A small network was shown many inputs. Here are its activations along a few directions, one row for each input.
Each table varies a few parts of the input and shows all the possible inputs, shuffled.
A made-up example of a description, with smaller parts first: one of 3 separate values, together with either a single point or one of 9 places around a ring or (one of 5 places around a ring, together with one of 6 places along a line).
Shared parts are said once, and a part with two or three values counts as separate values.

Table:
r1: -3.806 1.074 1.722 2.078 -0.524 2.000 -0.946 2.199 -1.063 -2.168 -2.134
 -2.329 0.334
r2: -0.578 2.383 -0.107 -1.422 1.622 0.667 2.378 2.644 -0.810 1.598 -1.099
 -1.239 -0.890
r3: 0.722 0.640 -2.057 -1.677 1.717 -0.251 -0.444 -2.525 -0.639 2.032 -0.784
 0.766 0.069
r4: -1.503 -1.831 -0.216 3.183 -2.456 2.540 -3.383 0.515 2.694 -2.654 -2.104
 0.903 -2.684
r5: 2.071 -1.273 -2.335 -2.227 -0.489 -1.251 -1.862 -1.188 1.832 0.998
 -1.088 3.143 -1.847
r6: 1.050 3.112 0.318 -2.641 1.367 -2.886 0.195 -1.725 -2.662 -1.097 -1.062
 1.133 1.171
r7: -2.555 0.762 1.700 1.411 0.167 2.323 0.001 3.112 1.557 -0.257 2.583
 -0.423 2.389
r8: -0.425 2.039 0.097 -3.754 1.623 -0.983 1.257 -0.336 -1.518 0.888 -0.797
 0.182 0.130
r9: -2.271 0.641 -1.962 2.937 0.340 2.024 -1.659 0.116 -0.253 -0.210 -0.148
 -1.269 -0.853
r10: 0.392 1.184 -2.017 0.670 1.643 1.254 0.773 0.355 0.188 2.884 -1.025
 -0.671 -1.186
r11: -1.094 -1.141 -2.143 2.298 -1.812 1.423 -2.534 1.092 2.362 -1.632 -0.430
 1.462 -3.030
r12: 1.568 -0.562 -2.280 0.178 -0.850 0.307 -0.354 1.579 2.593 1.880 -1.401
 2.020 -3.131
r13: -2.701 -0.032 -0.018 3.868 -0.392 2.969 -2.606 -0.402 0.019 -1.065
 -1.874 -1.861 -0.397
r14: 2.379 -8.282 3.133 -0.248 0.773 -5.150 3.547 -2.098 -6.244 -1.335 2.417
 -0.046 -2.089
r15: -3.296 1.772 -0.138 1.051 0.182 1.225 -0.057 2.633 -1.354 -1.332 -0.349
 -1.780 -0.241
r16: 2.440 1.517 -1.980 -0.703 1.617 -1.893 -1.604 -3.882 -1.820 -0.122
 -1.083 1.660 1.221
r17: 0.464 1.324 2.100 -3.507 0.929 0.348 0.838 0.177 0.998 2.372 2.598 1.458
 2.336
r18: 4.062 -0.530 -2.222 -1.412 -0.121 -2.857 -3.231 -2.462 0.877 -1.383
 -1.287 3.674 -0.766
r19: 4.157 -6.839 0.611 0.942 -6.883 -4.954 8.658 -4.388 -0.556 -1.636 3.800
 -8.190 1.743
r20: -3.202 -0.012 3.491 2.496 -0.297 2.920 -0.754 2.657 2.021 -1.176 0.714
 -0.970 3.043
r21: 0.372 1.489 1.661 -1.100 1.006 2.128 2.196 3.189 1.620 2.939 1.994 0.198
 1.623
r22: 1.754 2.565 2.643 -2.422 0.836 -1.903 -0.411 -1.260 0.157 0.476 2.560
 2.178 3.056
- Describe the family of inputs behind these rows. => either one of 2 separate values or (one of 4 places along a line, together with one of 5 places along a line)

Table:
r23: 1.187 3.995 2.707 -3.389 2.184 -2.123 2.935 -1.069 -4.280 0.462 2.000
 -2.027 4.511
r24: -3.198 -2.192 -1.568 4.022 -4.719 1.492 3.491 2.551 0.465 -2.328 -2.080
 -7.451 -2.473
r25: 1.841 -6.604 2.658 1.681 -3.980 -5.200 3.070 -1.478 -3.116 -5.574 2.962
 -1.743 -0.299
r26: 0.568 -5.437 3.609 0.693 -3.747 -0.933 2.376 -2.571 0.159 -1.225 0.328
 -3.557 1.415
r27: -6.456 5.432 2.668 1.342 3.119 3.565 -1.618 2.753 -0.741 -1.025 -0.631
 -1.359 4.224
r28: -1.378 2.434 -1.952 2.100 2.867 1.861 -5.556 0.624 -1.148 -0.825 -4.951
 4.099 -3.326
r29: -1.875 0.872 0.116 0.758 -0.004 4.663 -2.111 5.019 4.859 1.304 0.704
 1.203 0.688
r30: 3.904 -0.206 -3.241 -4.010 0.917 -3.129 -0.487 -4.692 -0.818 0.640
 -0.747 2.877 -0.996
r31: -1.102 2.442 -2.021 1.228 0.923 3.039 -5.373 -0.134 2.360 -1.264 -2.889
 3.323 -2.339
r32: -1.182 -5.577 -0.113 6.736 -2.382 1.409 2.469 -1.218 -1.286 -0.770 2.745
 -5.484 -0.150
r33: 4.003 0.418 -2.100 -2.973 -1.384 -3.337 0.260 -2.994 1.634 1.824 1.045
 2.437 0.747
r34: -4.705 2.251 1.762 0.261 1.613 4.546 -0.956 4.826 0.595 1.401 0.098
 0.870 -0.613
r35: 4.207 -0.709 0.201 -2.892 0.056 -1.697 3.895 0.156 2.324 3.149 2.304
 1.264 1.530
r36: 1.839 0.686 1.911 -3.675 2.016 -2.147 4.250 0.312 -1.720 3.155 2.185
 0.248 -0.190
r37: 3.621 -0.368 -3.308 -3.486 3.379 -4.567 -1.315 -3.812 -4.116 1.140
 -2.370 3.035 -2.131
r38: -1.273 2.563 -1.330 1.602 -0.859 2.558 -5.330 1.726 4.831 -0.063 -0.700
 2.264 -0.599
- Describe the family of inputs behind these rows. => either one of 4 places along a line or (one of 2 separate values, together with one of 6 places along a line)
- What sort of input is r25? => one of 4 places along a line

Table:
r39: 0.731 -7.980 2.041 6.743 -3.341 -2.389 3.423 -3.260 -5.611 -5.833 1.196
 -5.733 -1.218
r40: -6.317 5.737 0.013 2.591 -1.976 3.561 -6.613 2.878 3.131 -5.512 -2.136
 0.449 0.953
r41: -0.250 -2.976 4.622 -0.835 0.480 -5.609 5.317 -5.582 -8.562 -1.752 3.309
 -5.682 5.099
r42: 2.135 -6.407 0.526 0.884 -5.909 -2.770 6.269 3.419 2.152 0.473 1.964
 -3.602 -3.172
r43: 3.104 -0.521 3.051 -7.426 -1.428 -3.672 9.750 1.228 -0.633 1.817 4.103
 -2.977 2.779
r44: -3.020 1.832 2.920 0.142 5.397 3.238 -5.112 5.313 0.271 -0.210 0.575
 6.786 1.167
r45: 5.069 4.684 -1.767 -6.004 3.973 -6.312 -0.976 -4.638 -3.920 0.459 -3.429
 5.485 -0.560
r46: 6.553 1.093 -1.705 -3.555 0.673 -2.480 0.851 -4.059 1.888 4.580 4.421
 1.494 3.897
r47: -5.302 5.172 -1.405 1.421 6.412 6.423 -1.476 4.891 -1.918 4.863 -1.603
 1.440 -4.060
r48: 3.348 -5.940 -4.197 2.451 -3.381 0.120 -0.738 -3.825 5.513 1.593 1.473
 1.680 -1.805
r49: 2.690 -3.220 -5.213 -1.007 -1.062 -2.521 -5.093 -3.464 -0.989 -2.447
 -5.445 3.715 -6.916
r50: -2.888 2.634 4.876 1.234 -1.087 5.799 -3.870 3.624 6.538 0.532 0.927
 2.058 2.989
r51: -5.854 5.892 -3.763 3.359 1.248 6.612 -1.731 3.475 2.141 1.438 -5.355
 -5.113 0.845
- Describe the family of inputs behind these rows. => either one of 5 places around a ring or (one of 2 separate values, together with one of 4 places along a line)
- Change only the place on the line of 4 in r49. List by row number the other rows that result. => r39, r42, r48
- Change only the choice among 2 separate values in r41. List by row number the other rows that result. => r39

Table:
r52: 5.763 2.309 -4.104 -2.126 0.215 -3.623 -4.472 -4.035 1.057 -0.547 -4.268
 4.880 -1.065
r53: 0.553 -1.348 4.081 0.590 -2.623 2.731 3.355 4.154 5.008 1.684 6.397
 -3.662 6.435
r54: -3.902 -1.454 8.334 1.727 -1.980 1.468 1.799 4.109 0.519 -3.056 3.136
 -2.959 5.883
r55: -9.637 4.027 -2.452 7.212 0.954 5.654 -4.117 6.525 -1.113 -1.738 -4.055
 -4.882 -4.102
r56: -0.678 7.542 -0.969 -1.960 5.617 4.511 -3.846 3.073 2.089 4.089 -4.094
 4.893 -2.457
r57: 3.969 -1.233 -0.293 -5.375 5.647 -7.931 3.557 -4.364 -8.538 -1.032 1.558
 2.718 -0.084
r58: -0.123 3.555 1.798 -5.755 -0.658 1.211 4.392 1.630 3.649 3.972 4.083
 -3.308 5.688
r59: 5.720 -8.781 0.844 1.200 -4.499 -3.730 6.013 -1.237 1.112 2.931 5.188
 -2.538 -1.938
r60: 0.888 7.689 4.094 -5.283 1.981 -0.142 3.024 0.302 -0.223 2.432 3.491
 -0.183 5.592
r61: -0.050 -5.327 0.109 3.822 -4.421 -0.642 -5.587 -3.266 2.313 -6.457
 -1.023 2.340 -3.282
r62: -0.879 -6.300 -0.066 4.409 -2.379 -1.394 7.261 -3.390 -8.315 -2.915
 -1.881 -8.969 -1.859
r63: 3.532 1.101 -3.440 -2.383 4.048 -4.088 -7.654 -5.437 -3.578 -2.309
 -3.720 6.468 0.367
r64: -3.347 6.805 0.161 -1.731 8.249 3.401 -7.461 1.637 -2.767 3.811 -3.512
 6.896 -1.137
r65: -2.085 6.953 5.069 -4.820 5.144 -1.093 0.639 -1.732 -4.540 1.074 3.740
 2.382 6.776
r66: -2.312 -2.004 -4.260 6.123 -3.842 1.585 -4.130 -4.513 -2.457 -6.704
 -4.051 -5.195 -3.252
r67: 3.747 -1.129 -5.840 -1.970 -3.401 -2.488 -2.695 -4.025 5.196 1.627
 -3.124 2.687 -1.719
r68: 2.051 -9.465 4.422 1.247 -2.662 -3.882 4.659 -1.531 -3.613 -2.930 2.329
 -2.628 -2.577
r69: 6.652 -0.172 -0.963 -5.273 1.266 -7.097 5.876 -2.502 -4.597 1.371 1.230
 0.866 -1.209
r70: -7.421 1.868 4.058 5.771 -0.476 1.987 4.287 2.002 -2.747 -2.601 -0.569
 -9.697 5.498
r71: 3.203 -4.917 -3.354 4.122 -5.648 -0.583 -3.146 -3.535 7.231 -0.898 1.218
 2.671 -2.538
r72: 5.232 -4.054 -2.438 -5.041 -2.743 -5.651 7.021 -2.077 -1.069 4.574 2.071
 -1.622 -1.479
r73: -2.098 3.741 -3.751 -2.429 2.931 6.085 -1.749 4.088 6.097 4.664 -3.154
 2.335 -2.582
r74: -6.506 0.508 1.467 4.225 -0.555 6.017 -4.979 7.517 2.108 -2.477 -1.611
 3.358 -2.897
r75: -2.274 0.085 -2.507 3.696 -0.164 7.693 -2.049 6.606 7.179 1.434 0.620
 3.150 -2.063
- Describe the family of inputs behind these rows. => one of 4 separate values, together with one of 6 places along a line
- Changing only the choice among 4 separate values turns r69 into r52. The same change can be made to r57. Which row results? => r63
- Change only the choice among 4 separate values in r62. List by row number the other rows that result. => r55, r66, r70
- Change only the place on the line of 6 in r54. List by row number the other rows that result. => r53, r58, r60, r65, r70
